array([126, 119, 105, 131, 138, 134]) value 126

array([[116, 113, 128, 128],
       [148, 139, 138, 149],
       [134, 121, 129, 128]]) value 121

array([[109, 120, 152, 113, 118, 126],
       [147, 136, 104, 143, 139, 130]]) value 113

array([[127, 137, 126, 120, 147],
       [145, 123, 156, 134, 100]]) value 123

array([[109, 134, 118, 115],
       [153, 110, 127, 122]]) value 115

array([[154, 117, 127, 131, 127, 130, 142],
       [108, 128, 129, 130, 137, 121, 130]]) value 121

array([131, 154, 121, 150, 141]) value 141

array([[112, 137, 129, 129, 127, 129, 127],
       [156, 134, 117, 135, 124, 129, 124],
       [142, 131, 115, 142, 133, 132, 120]]) value 117
---
[120 101 109 151] ==> 101

[[109 124 127 130 109 135 132]
 [132 120 106 127 119 122 143]] ==> 120

[128 122 156 148 142 129] ==> 122

[[133 141 137 110]
 [135 119 125 112]
 [135 123 149 123]] ==> 123

[146 142 102 106 158] ==> 142

[129 120 130 150 124 120] ==> 120

[129 133 157 118] ==> 133

[137 138 102 116 104] ==> 138
---
[[103 125 120 121 133 138]
 [113 125 126 131 131 142]] ==> 142

[[149 126 126 132 128 128 154]
 [136 128 131 124 129 124 139]
 [118 133 130 124 124 129 118]] ==> 139

[[127 127 149 129 123 121 145]
 [139 133 110 128 128 131 111]] ==> 111

[[137 125 129 136 135 141 124]
 [127 110 123 121 112 128 124]
 [127 125 120 136 107 126 124]] ==> 124

[[128 144 130 135 117]
 [126 104 127 113 141]
 [133 141 127 135 117]] ==> 141

[[131 129 127 128]
 [101 123 116 128]] ==> 128

[[131 141 128 138]
 [126 101 128 141]
 [136 136 111 133]] ==> 141

[[154 100 149 145 104]
 [114 123 106 130 109]] ==> 109

[[140 119 117 129 138 142 148]
 [136 118 105 118 132 119 114]
 [132 134 104 131 136 122 108]] ==> 114

[[143 130 156 115 136]
 [135 116 122 153 114]
 [127 116 134 143 124]] ==> 114
---
[[143 149 109 120 121 117]
 [ 98 122 128 115 112 126]
 [101 123 137 146 126 114]] 122

[[103 110 127 127]
 [140 133 124 124]] 133

[[115 110 109 153 104 155 141]
 [131 111 112 136 102  98 144]
 [132 111 113 140 140 139 117]] 111

[[127 127 117 144]
 [157 115 127 137]] 115

[[137 129 130 110 110]
 [147 128 102 111 108]] 128

[[140 133 143 152 131 132]
 [123 125 120 134 115 124]] 125

[[104 117 112 136 121]
 [134 136 127 119 126]] 136

[[134 122 135 116 136]
 [130 141 135 105 130]
 [150 125 144 135 124]] 141

[[126 123 107 104]
 [118 144 127 145]] 144
---
[[104 139 113 138 120 133 116]
 [137 110 152 127 142 143 134]] ==> 120

[144 132 133 147 117 152 133] ==> 117

[[123 123 131 127 106 127 127]
 [127 131 123 137 133 124 120]
 [120 116 130 121 129 124 112]] ==> 106

[[117 111 117 133 135 145 148]
 [152 128 118 122 139 126 107]
 [122 129 123 130 137 137 124]] ==> 135

[[140 116 127 147 133 125 129]
 [121 134 101 118 125 126 145]] ==> 133

[[136 117 148 147 132 101 130]
 [117 117 115 156 123 106 127]] ==> 132

[144 137 125 101 124 131 126] ==> 124
---
[[128 131 101 114 152 132 128]
 [128 124 131 133 134 127 130]] Answer: 152, 101

[100 113 130 139 133 152] Answer: 152, 100

[141 137 150 156] Answer: 156, 137

[134 124 116 138 126 156 137] Answer: 156, 116

[101 145 150 137 119] Answer: 150, 101

[137 115 105 148 115 128] Answer: 148, 105

[151 118 126 136] Answer: 151, 118

[128 155 134 102] Answer: 155, 102
---
[104 153 140 112 121 115 129] value 104, 129

[153 126 126 103 137 151] value 153, 151

[137 107 113 147 132] value 137, 132

[[101 156 138 108]
 [105 129 108 114]
 [100 106 130 112]] value 101, 112

[146 141 156 116 124 141] value 146, 141

[[125 133 127 154 128]
 [124 130 128 131 140]] value 125, 140

[127  99 104 125 104] value 127, 104

[114 143 105 100 127 122] value 114, 122
---
[[142 131 123 120]
 [136 130 124 124]
 [101 119 143 142]] gives 119

[[124 141 118 114 120 120]
 [125 150 137 137 132 124]
 [110 112 127 148 137 136]] gives 148

[[113 136 102 105 119 137 130]
 [129 136 135 106 132 142 118]
 [119 144 125 101 126 140 122]] gives 126

[[129 119 122 127]
 [125 126 135 109]
 [115 142 155 135]] gives 142

[[127 128 154 128 138 129]
 [129 128 116 101 132 128]
 [129 128 135 125 114 128]] gives 125

[[100 137 124 140]
 [124 146 102 118]
 [139 148 146 114]] gives 148

[[116 114 121 126 115 112]
 [154 138 120 122 136 139]
 [103 115 124 128 110 110]] gives 128

[[125 127 114 111 116 107 134]
 [122 128 125 123 118 126 127]
 [128 123 111 106 134 101 124]] gives 134

[[115 118 119 120]
 [138 129 138 115]
 [111 104 132 127]] gives 104
---
[149 111 121 143 122] --> 143
[153 117 140 154 120] --> 154
[125 140 149 121 127] --> 121
[150 126 127 123 130] --> 123
[123 155 104 135 115] --> 135
[117 139 110 156 131] --> 156
---
[[123 123 145 147 113 104 132]
 [123 122 140 151 128 102 113]
 [123 140 129 112 140 130 122]] Out: 145

[142 127 144 153] Out: 144

[139 152 105 145] Out: 105

[[134 130 114 150 143 115 101]
 [115  98 132 150 150 113 101]] Out: 114

[146 102 123 119 117 104] Out: 123

[[128 126 138 129 114]
 [131 124 149 124 102]
 [104 131 131 106 122]] Out: 138

[119  99 141 139 142 108] Out: 141

[154 126 128 126 157 147] Out: 128
---
[[131 136 118 111 119 134 130 123 130 125]
 [131 123 136 123 138 128 129 130 125 118]
 [118 115 126 118 125 135 124 135 137 129]
 [139 121 139 115 125 124 116 126 133 142]
 [116 116 129 129 129 117 149 138 119 127]
 [129 123 133 113 125 121 116 141 138 128]
 [136 126 128 110 124 121 113 134 139 130]
 [141 130 120 114 118 133 128 116 128 127]
 [130 115 136 138 145 128 123 138 123 116]
 [136 124 117 120 114 144 119 125 136 120]
 [130 122 121 118 108 139 123 118 138 127]
 [127 115 125 122 139 130 120 143 140 128]]	131

[[138 130 123 126 139 132 121 129 125 135 127 122 123 129]
 [120 125 128 120 125 120 134 130 128 105 116 116 133 128]
 [122 122 130 120 126 124 129 128 122 110 114 120 128 128]
 [117 130 129 126 132 122 144 136 123 108 122 118 135 128]
 [131 131 127 127 128 129 129 127 124 126 124 127 127 130]
 [136 134 125 128 135 128 129 124 126 132 124 128 125 128]]	138

[[119 128 110 132 143 131 143 126 129 125 144 125]
 [109 125 123 134 122 130 131 135 135 131 139 138]
 [122 137 127 116 147 124 126 135 132 152 128 108]
 [115 126 119 141 138 118 114 131 123 119 129 121]
 [131 128 108 133 147 119 126 132 115 141 133 134]
 [110 127 127 135 122 131 132 136 136 132 142 141]
 [119 131 126 114 146 121 129 129 135 151 130 111]
 [119 137 125 139 146 127 127 120 131 121 144 130]
 [116 133 121 144 137 117 116 123 126 122 133 124]
 [123 118 126 116 140 115 131 118 137 146 147 117]
 [109 126 126 135 122 131 132 136 136 132 142 141]
 [116 136 123 143 139 118 118 119 127 123 136 127]]	119

[[124 128 115 129 128 135 129 128 128 130 142 132]
 [125 128 127 128 127 142 131 139 135 150 107 123]
 [133 127 140 130 127 119 129 132 133 124 120 128]
 [124 128 111 126 128 134 123 135 134 133 147 135]
 [128 128 138 134 127 128 136 123 124 125 121 127]
 [110 128 138 139 127 136 138 108 112 130 140 136]
 [132 128 126 132 127 115 128 121 126 106 153 136]
 [124 128 141 135 127 127 137 118 121 124 126 130]
 [118 128 126 132 127 134 131 123 124 131 140 135]
 [134 128 141 130 127 121 131 131 131 125 116 126]
 [128 128 108 124 128 134 122 140 138 135 142 132]
 [138 128 139 128 127 115 127 135 136 120 120 127]]	124

[[151 131 134 109 116 127 120]
 [149 132 121 138 134 122 108]
 [121 120 125 141 142 131 106]
 [131 125 115 120 111 127 137]
 [123 108 124 130 141 124 106]
 [139 130 112 126 118 128 130]
 [119 119 128 129 124 131 118]]	151

[[130 117 137 120 141 113 126 123 107]
 [127 128 129 123 125 132 121 133 123]
 [126 129 133 126 122 135 127 136 129]
 [129 130 120 133 131 125 131 121 134]
 [128 123 136 123 132 123 127 129 118]
 [129 128 133 135 130 124 140 125 135]
 [127 125 125 121 130 128 117 128 117]
 [131 123 139 134 137 115 145 121 128]]	130

[[118 128 130 112 118 111 110 128 117 121 109 134 110 128]
 [124 116 120 128 130 127 127 120 140 131 130 116 128 128]
 [111 138 120 122 117 127 123 141 118 131 123 119 123 130]
 [113 129 120 128 114 131 132 126 119 129 128 114 126 142]
 [123 126 129 113 123 105 114 125 123 114 109 124 104 133]]	118
---
[[148 136 108 102]
 [127 155 124 132]] -> 127

[[127 150 105 123]
 [139 129  98 125]] -> 139

[[111 148 147 140]
 [100 114 132 142]] -> 100

[[116 121 107 111]
 [130 134 110 132]] -> 130

[[136 138 111 125]
 [126 152 147 129]] -> 126

[[117 107 123 143]
 [123 127 131 128]] -> 123
